These are the activations of a small network on made-up records, seen along a few directions, one row for each record.
Each row is followed by the record's values for the fields B, V, Z, F, P, S.
Not every record has every field; a missing one is left out.
The largest differences between rows may come from other fields.
Random noise pushes rows far along 16 fixed directions. That doesn't count. These rows show it; they differ only by the noise:
[ -53   11  306  -30  103 -327   90 -531  322  523   45  -43 -687  -49
  326  367 -193 -134   71  324   62  319  195  446 -189  117 -426  -17
  132   28 -311   52  250  283  345 -124]
[-456  185 -154  121  274  475 -247 -322  180   61  205 -169   -4 -160
   74  136   97   82  103 -375   37  183  198  343  211   46 -137 -389
  336 -385  211 -244   88  314 -342   32]
[ -92 -301  257  180  384 -331  -39  128  338  372   67  320  278 -241
  128  251  237  270  138  217  291 -171  -65  213 -191 -342  -10 -436
 -361  424  368  -88 -362   30  307 -186]
[ -93  307 -109  451 -180   91  472  338 -297 -125  -63  278 -135  117
  731 -396  -45  -36 -285  -95   58  431  -96  213  291  123  119 -367
 -291  -40 -379 -238 -244  119  199  -29]
[-183 -479  144 -277  -79 -437   52  129  398  651  307  184   82 -762
 -414  134  -18 -756  264   78  339  -46 -598  262 -272  297  222 -283
   20  -26  278   83  364  -75   35 -108]
[-239   39  277  103 -127 -345  101  434  141   36  221  159 -367  138
  190 -611  492 -437  114  222  230   73 -267  -76  111  102  266 -284
 -226  -53 -417  225  139  -69 -193  187]
[-238    1 -209  455  -13  451  294  281  -72 -336 -182   83  728  306
 -206 -665 -204  215 -215 -129  284  197 -597 -345  378  -67  227   -2
   -5  555   -8  206 -442 -523  -67  300]
[ 514  345 -118  320  234 -323  178   28 -304  273 -655 -148 -274  -15
  678  487 -272  469   57  279 -468  118  327  107   67  425 -217 -160
 -356   63 -205  -92 -114   27  641 -459]
[ 263 -205  135  321  379  247   30  -74   83  467 -230  162 -133 -149
    1   76   60  303 -423   54  152 -160   25  -20   59   77 -160  361
   83  380   52 -389 -123  172  217  121]
[-361 -434  486  443  484  -89 -129 -219  122  349 -123  180 -104 -186
  186  -91  -76  -46   33  348  484  -99  218  276  229  212 -254 -343
   -7  111  -43 -117  361   93  382  159]
[ 292 -166  -98 -361   49 -251   94  754  -22  -28  -55  187  429 -467
  268  233  552   50  -65 -269 -328  163   28 -150 -210 -103  689 -436
 -434  533  534 -351   37 -183  301 -259]
[ 151   70   95  126  292   32 -157 -281  135 -216 -519  -24  -58 -196
  306  399 -322  803  -68 -225  434  142  231  -59  237 -338 -232  213
  245   88  222  -39  -71  310 -376  -29]
[-347  174 -155   -5  134 -339  167  506  -23 -363  208   -2   92 -288
  428 -240  306  -32  221  -49    7  260 -193 -168  204   62  465 -795
 -205  175  211  341  290 -451  136   70]
[  17  185 -206 -486   81 -263   82 -306  178 -227  197 -237  356  -70
 -149  246    9  316  308   13 -129  -76  136  -57    5   19  197 -397
  -60  281  674  260  201 -373   -7  -18]
[ 120 -438  282   70 -159 -185  -12  175  275  353 -469  -29  678   91
 -469  -86 -392 -146  344  255   39   75 -245  134 -234  151   54 -219
 -461  495  107 -199 -283 -109  273 -332]
[  86  -66  544 -562 -609  -55  281 -360 -453 -706 -170  537  155  422
  733 -220  -96  -54 -471 -271  394  646  929  326   86 -451  382  236
  -69  149 -101 -499  542  251  -86  210]
[-107  313 -399   56  -22    7  345 -170 -282  236  666  168  225  179
 -360 -416    4 -231 -172  166   46 -341 -605  -42 -232   43  142  187
  -35   70  100  429 -199 -678  397  384]
[ 231 -394  120 -570 -107  -51 -155 -372 -611  126    8  311  875  755
 -333  194  580 -474 -109  228 -208 -704  530   -8   12  196  302  277
 -208 -219 -133  240  200 -440  197   82]

[-214 -246  254 -200  213  348 -231 -506  396  249  167  -14 -143  238
   52  401  379  -74 -127  -97  -70  183  461  339  -49 -199 -281  -17
  302  128 -113 -206  -10  367   -7   -5] -> B=b1, V=v3, Z=z2, F=f4, P=p2, S=s3
[-136 -365   23  198  -17 -104 -267  678   22 -598 -184  -31   13 -350
   73 -365 -530   44  -61 -375  481  249 -335 -283 -196 -542    5 -328
 -298  135   99 -123  -16  235  303  111] -> B=b1, V=v3, Z=z3, F=f2, P=p1, S=s2
[ 144   71   31 -474 -395   34  134 -368 -135 -244   62  -54   46  367
 -248 -219 -126 -191  -83    9   42   51  226  -73   12   88  158  384
  113  -78  -18   22  391  -29 -268  258] -> Z=z2, F=f1, P=p1, S=s3
[ -38  227 -557   43   52  310  -19  539 -102  173  -71   -6  483 -472
  141  391  269  -53   75 -551 -468  303 -301  128  -10  124  340 -430
  -15 -141  225 -198 -373  -78  -69 -423] -> B=b1, V=v4, Z=z3, F=f3, P=p2, S=s3
[-488  577 -154  649   96  462   -2 -426   68  148  125 -315 -185  166
  145 -275 -520  208  303   25 -124  391  201  558    1  124 -404 -377
   35 -362  -10 -431 -182  348   17  -45] -> B=b2, V=v2, Z=z2, F=f3, P=p1, S=s3
[-266  -95 -244  -73   33 -100 -129  123   28  130  477 -196 -196 -186
 -453 -143 -146 -576   23  -30   21 -129 -703 -188 -397  -15  -99   93
  192 -176 -165  560  138 -339  367  229] -> B=b1, V=v1, F=f1, P=p2, S=s2
[-224  302   98  216   96 -238   48  -49 -171 -209 -137  -29   23   49
  377  -62  -55  202  328  263 -113  223  162  -21  245   95   74 -142
   79   26  -72  415  219 -464   13  -56] -> F=f4, P=p1, S=s2
[ 201 -487  199  115    2 -214  -15  393 -621 -137 -530  597   88  152
  860  297  175 -240 -459  -61  347  -44  325   35  224 -187   49  -27
 -330 -384 -648  -35  -15  401  344 -124] -> B=b1, V=v1, Z=z2, F=f4, P=p1, S=s3
[-305  105  286  190 -252  -62 -163   41 -282  163  -71   74 -147  233
  169 -384   21 -602  316  163    6  215  252  351  -14  290   82 -106
  -99 -702 -496 -170  348  195 -186  -35] -> F=f2, P=p1, S=s3
[  -8   81   29  209 -362   66  310   47   35  -44 -126 -332 -249  -25
 -269 -782 -900 -269   59  161   12  443 -218   47 -150  447  -48  -61
 -188  242  -22 -411  376   42  387  205] -> F=f1, P=p1, S=s3
[ 108  290 -298 -484  102  171  179 -296  100 -151  659  -52 -676 -386
  191  262  443  141 -451 -384 -161 -107  251  -20  128    6   44   91
  438 -124  387 -193  382  223 -245  260] -> F=f2, P=p2, S=s2
[ -70 -444 -109  516  600  538 -241  496 -467  146 -358  197  290 -380
  234  233  254   69 -488 -253 -207   18   32 -302  145   16   96  220
  281  193  -94 -237   82 -177  551   45] -> B=b1, V=v4, Z=z3, F=f2, P=p1, S=s2
[ 133 -194 -111  275  202  687 -248  375  100 -405 -255 -373 -485  443
  209 -150   48  262 -641 -441 -288  259  161 -346   32 -328 -434   71
  -41  265 -532 -451 -373  628  366  151] -> F=f1, P=p2, S=s2
[ -32 -318  294 -120   -5 -124  157  -24  169  499   81  583  416  -14
 -110  227  400 -180 -181  172  278   69 -367   88 -220 -344  231  479
  200  552 -101  338 -321 -497   31  -33] -> B=b1, V=v1, Z=z2, F=f2, P=p2, S=s3
[ 415  437 -190  -39 -384  -51  -77   84 -136 -401 -580 -314 -239   96
   88   -2 -768  354   32 -335   44  529 -115 -240 -284 -325  -97  574
   58 -176 -197   -5 -151  319 -315  -86] -> B=b1, V=v3, Z=z3, F=f4, P=p1, S=s3
[-126   41  262  331  565 -139 -389  188 -252  491   54  175  139  155
    1 -167  735   56  227  478 -184 -436  309  -79 -200   17  189   54
 -184   23    6   31  106 -400  316  146] -> B=b1, V=v1, Z=z3, F=f2, P=p1, S=s3
[ -72  148  106  182 -160  286   96   46  -84  518   75  117 -115  -82
 -176 -210  318 -448    5   85 -301   74  -71  167  160  557  185  343
  366 -205 -274 -232  204 -140 -369  -42] -> B=b1, V=v1, Z=z3, F=f2, P=p1, S=s2
[ 140 -648  -18 -679  -91 -362 -262 -131  322 -293  223 -379 -232  251
 -549  102 -417 -413 -174   19  199 -153 -338 -389 -645 -460 -394  112
 -127  348 -208  571  137   -8  771  299] -> F=f4, P=p2, S=s3
[ 250  274 -425 -709 -356  -72  201 -131 -108   17  687   71 -354 -176
   57  289  192 -322 -274 -364 -215   15   30  166 -466 -198  180  145
   13 -426  230 -209  143  359  -49   31] -> F=f1, P=p1, S=s3
[-125   10   84  190  118 -135  -99   96 -171  205  196   84 -383 -333
  -44 -168  159 -248   29  133  129 -266 -188 -139   56  192   61  264
  289 -344 -120  219  403 -164 -132  226] -> B=b2, V=v2, Z=z3, F=f4, P=p1, S=s2
[ 122   81   92 -138  217  231 -222 -333  237  177  -17 -283 -226  396
  -38  190  505  196   15   88 -442 -117  606   65   62  137 -192  -38
   15   76  -53 -279    0  256  -68  -39] -> B=b2, V=v2, Z=z3, F=f2, P=p2, S=s3
[-221 -138 -297  -78  167  521  158 -177   42   55  369  -36    4 -169
 -155  -30  112 -176 -404 -223  -17  105  -88  -79  138  137   36   67
  407   74  153 -111  283    0   69  367] -> F=f1, P=p1, S=s3
[ -45  -83  -30   48 -483  204  238  267 -135 -120 -328  146  539  203
   60 -249 -154 -354   34 -173   13  253 -109  255  336  357  238 -400
 -264 -119 -223 -238 -234   47 -208 -273] -> B=b1, V=v1, Z=z2, F=f1, P=p2, S=s3
[ -20 -249   22  350  352  590  134  293 -194  -73 -206  139  106  -25
  209 -129  333  281 -633 -117 -198  278   66 -451  234 -107  184  516
  385  722 -121 -170   95 -292  289  285] -> B=b2, V=v2, Z=z2, F=f1, P=p1, S=s2
[ 210  383 -146 -146 -232 -117  168  268  254 -295   24 -315 -782  -58
  162 -275 -112   76 -126 -181  -92  437 -329 -295  -95  -65    2  161
   82  213 -234  108   37   93 -152  125] -> F=f4, P=p2, S=s3
[-189   -3  -67  166  283  477 -126 -371  264  420  216  -91  379  406
 -381   91  322  129   81  121 -276 -246  106  239   -5   67 -220 -139
   23  178  124 -144 -507  -52   38  -61] -> Z=z1, F=f3, P=p2, S=s3
[-144 -478  -13 -373   98  -94  117 -197  -63    0   69   96  291 -110
  -13  458  125 -356 -108   26  -37  -51   48  -49  240  251   75 -150
  258  107  -38  445  420 -323  257   -4] -> B=b1, V=v3, Z=z3, F=f1, P=p2, S=s2
[-185  430  124   45  211   38 -445   72   96   84  537  -41 -240  509
   90   20  831  253  206   77 -525  -15  302   33 -615 -802  -40  183
  -44  -13 -108   17 -471  -28  -15  -51] -> F=f2, P=p1, S=s2
[   6  229 -441 -197 -209  297  301 -494 -100  259  156   33  952  436
 -404  445   75  -39  172   95 -521 -141 -159  165  200  301   82  133
  224    4  110  427 -501 -623 -212 -339] -> B=b1, V=v1, Z=z1, F=f4, P=p1, S=s2
[ 309 -133 -577  -59  166  213   32  649   82 -230   95 -306 -772 -167
  146    4  442 -208 -577 -390 -134 -312 -392 -596  353  325 -105 -244
  -63 -264 -393   82  -47  477   35  183] -> B=b1, V=v4, Z=z2, F=f1, P=p2, S=s3
[ 272  -13  376  -70 -278 -421   66  351  109  106 -280  277 -284 -267
  182 -133  100  -64   74   36  344  118 -109    9  -10  -11  252  181
 -152   25  -88 -143   38  200 -451 -109] -> B=b1, V=v3, Z=z3, F=f4, P=p2, S=s3
[  35  177    0  141  -57   83   79 -268   51   24  107   87 -143   32
 -263 -139 -135  178 -115   14  342 -285 -316  -82  151  -77 -159  530
  317 -162  -29  232 -223  -47 -508  206] -> F=f4, P=p2, S=s2
[ 165 -300    7  -50 -244  -52  -70  294  -83  179   96  118  -47  108
  -57   75   53 -431 -141  -19 -130 -211  -87  140 -277  -62 -103 -122
 -353 -264 -270 -274 -292  395  309 -233] -> B=b1, V=v1, Z=z3, F=f1, P=p1, S=s2
[ 293  164 -102  -49 -165   62  229  113  -64  362 -164   30  253  216
 -293  -71  116  -61  -19  155 -285  115 -281 -199 -157  153  270  530
   34  318  -81  102 -174 -358  -61  -26] -> B=b1, V=v4, Z=z3, F=f1, P=p1, S=s3
[ 203   54 -468  309  184  354 -217  344   42  283 -323 -193  124 -213
 -314  245 -224  185 -142 -384  -89   42 -731 -307 -257 -178 -141  452
  203   34 -115  147 -638  -38  -37 -144] -> B=b2, V=v2, F=f2, P=p2, S=s3
[-218 -237 -343 -250  175  720  -10   78  -10 -469  224 -372  257 -277
 -196  -71  269  -69 -270 -468 -498   86  320 -254  472  430  271 -405
  378  224  508 -405  634 -114   44  258] -> F=f4, P=p1, S=s2
[-144 -194  -20  135   78 -196  450 -206  -93 -253  174  203   97  -78
  141  -53 -124  126 -102  327  340 -395  -50  -80  594  241  -49 -323
   -7   93  140  386  188 -260   96  172] -> B=b2, V=v2, Z=z2, F=f1, P=p1, S=s2
[-116  -76  -50    8 -206   51  -61   41 -536 -671 -311  107  372  439
  373  113 -260   31 -145 -206   27  320   97 -214  103 -450    4  273
  126 -142 -512  461  -51 -206   86  -15] -> B=b2, V=v2, Z=z1, F=f4, P=p1, S=s2
[-503  306 -155   72  -41  -26 -363 -101   22 -634  121 -460    8  119
  -89 -146 -494  132  521 -165   37  251 -125  -70  -72 -368 -217 -275
  177 -379  -12  482   49 -117 -209   29] -> F=f4, P=p1, S=s2
[-371  277 -271  -61 -138  494  334 -267   52   45  689  -35 -403   38
  483  194  174 -268 -298 -285 -573  610  287  566  -70  -15 -168 -378
  243 -115 -129 -444   -2  354  332 -120] -> F=f1, P=p1, S=s2

Which values does each new row have?
[-165 -368  279  -65  127   93 -270   77 -231 -209  309   52 -134  375
 -153 -439  553 -361 -213  181  -27 -445  317 -279   85   -3   65   95
    4  -97 -260   52  438  -99  167  443] -> F=f1, P=p1, S=s2
[-212  129   59   59 -384 -179   -9  165 -497 -539 -177  130  196  173
  404 -236 -341 -197  112 -180  188  281  106  153   77 -157  118 -222
 -216 -464 -303  111  103    6   -7  -70] -> B=b2, V=v2, Z=z3, F=f1, P=p2, S=s2
[ 300 -141  150  305  -42   49  -82  504  -23  348 -227  413   -4 -166
  -29 -114  110   67 -269 -116  312  -36 -365  -92 -329 -426  127  615
 -122   27 -112 -380 -506  336 -237  -30] -> F=f4, P=p1, S=s3
[  16   15  259 -173  -91 -796   16  179  334   53  177  290   43 -323
   67  114  100  125  428  224  422 -166 -292  136 -299 -427  147 -301
 -364  100  330  293 -273 -103 -199 -210] -> F=f4, P=p2, S=s3
[-180  519 -353 -246   78  406   65 -389 -166 -116  680  -54 -169  297
  169   16  418  140 -277 -229 -326  175  347   32 -223 -355  104  219
  280  -94  165  -85   80   -4  -36  327] -> B=b2, V=v2, Z=z3, F=f1, P=p1, S=s3
[ 201  -57 -132 -186  -47  -93 -124  145  -57 -212   48 -171 -320 -325
 -183 -269 -204 -166 -121 -198  175 -315 -117 -158  -10  220    0 -129
 -106 -218  133 -149  346  145  109  241] -> B=b1, V=v1, Z=z2, F=f4, P=p2, S=s3
[-210 -569  501  453  169  333  111   92  147 -242 -391  330  432  107
  -16 -589 -112  264 -316   89  645   29   47  -83  534  -46   32  -72
  -43  730   69 -324  -40  -52  -25  338] -> F=f4, P=p2, S=s3
[  31  159  -25  295  191 -293  129   42 -232  280  -92  240 -108 -333
  519  295  176  110  179  206   72 -226  217  231  285  348   31 -322
 -165 -528   61  -73  112  208 -115 -235] -> B=b2, V=v2, Z=z1, F=f1, P=p1, S=s3
[-306 -206  -30  202   30  -88  -41  112   -2  249 -128   99  336 -251
   17  166 -226 -320  220  -17  157  168 -356  237  -28  109  -27 -327
  -10 -130 -110  218  -82 -130  151 -234] -> B=b2, V=v2, Z=z3, F=f1, P=p2, S=s3
[ 144 -133 -297 -180 -153 -174  -91    7 -308 -454  -67 -213  196 -304
 -466 -198 -836  -89    0 -125  296 -290 -360 -385  -94   54    4  109
  -30 -181  296  307  360 -267  239  255] -> B=b1, V=v4, Z=z3, F=f1, P=p1, S=s2
[-398   95 -657 -166 -221  356  298 -231   -2 -546   78 -541  224  370
 -233 -178 -457 -450    0 -202 -173  273 -503 -225  580  598 -117 -473
  338 -107 -385  817  172 -494   77  186] -> B=b1, V=v1, Z=z2, F=f4, P=p2, S=s3
[-241 -159  -39 -317 -223  133   42   81   33 -179  112   81  214  572
  244  372  419 -373 -173 -200 -328  532  -84  -20 -113 -449   22  110
  198  110 -668  523 -326 -142   48 -188] -> F=f1, P=p2, S=s2
[-352  -74    5  106   93   20 -164 -481  147   54  343  302  389    2
 -297  181 -205  194  115   -6  621 -362 -245  219  -79 -578 -278  161
  206 -262  275  330 -439   22 -323   64] -> B=b1, V=v1, Z=z3, F=f2, P=p1, S=s2
[-557 -285  -56  443  116   50 -278  445 -194  278 -128    4  328  212
   37   81  195 -778  301   89 -176   42 -460  116  135  277 -110 -448
  -42 -525 -841  605 -225 -278  288 -300] -> B=b1, V=v1, Z=z2, F=f1, P=p2, S=s2
[  95   51 -236  268   71   53  259  545   -6  -49 -461 -140 -306  -70
  489  117  129    6 -183  -81 -201  544 -334 -440  351  244   85   73
  166  136 -569  312   12  -10  -51 -103] -> B=b2, V=v2, Z=z1, F=f1, P=p1, S=s3
[-288 -451   98  -24  163  146 -445   -6 -292  -43 -141  286  577 -415
  -39  420 -223 -144  -64 -428  339  100  -19  145 -231 -481   40  229
  332 -244  161   18  109  -69   67  -68] -> F=f2, P=p2, S=s2
[  -1   14 -345  -81  -46   90  640 -276   75  610  491  317  -40  331
  260  517  512 -400 -396  221 -393  -20 -297  342  107  279 -168  -98
   59  113 -478  383 -557 -161  400 -236] -> F=f1, P=p2, S=s3
[ 169  298 -570 -267  -41   70   13  232 -134 -229  177  -90  -30  520
  127  257  868  -27 -107 -192 -315 -360 -140 -452  371   15  183   20
   45 -587 -428  652 -369   26 -662  -20] -> B=b2, V=v2, Z=z2, F=f1, P=p1, S=s3
[-331  187  -55  104 -255 -205 -189  668  384  424  -60 -320 -201 -373
   60  -21  -51 -627  719  -94 -359  722 -403  347 -437  206  165 -659
 -246 -412 -237 -194  -50  342 -131 -569] -> B=b1, V=v1, Z=z2, F=f1, P=p1, S=s3
[ 383 -283 -370   92   10  289  375  -87  174   93   -3  119  -13 -527
 -175  168 -561  322 -546 -323  442 -285 -307   17  125   41 -241   42
  -52   66  514 -595 -270  674   13   71] -> B=b2, V=v2, Z=z1, F=f1, P=p1, S=s3
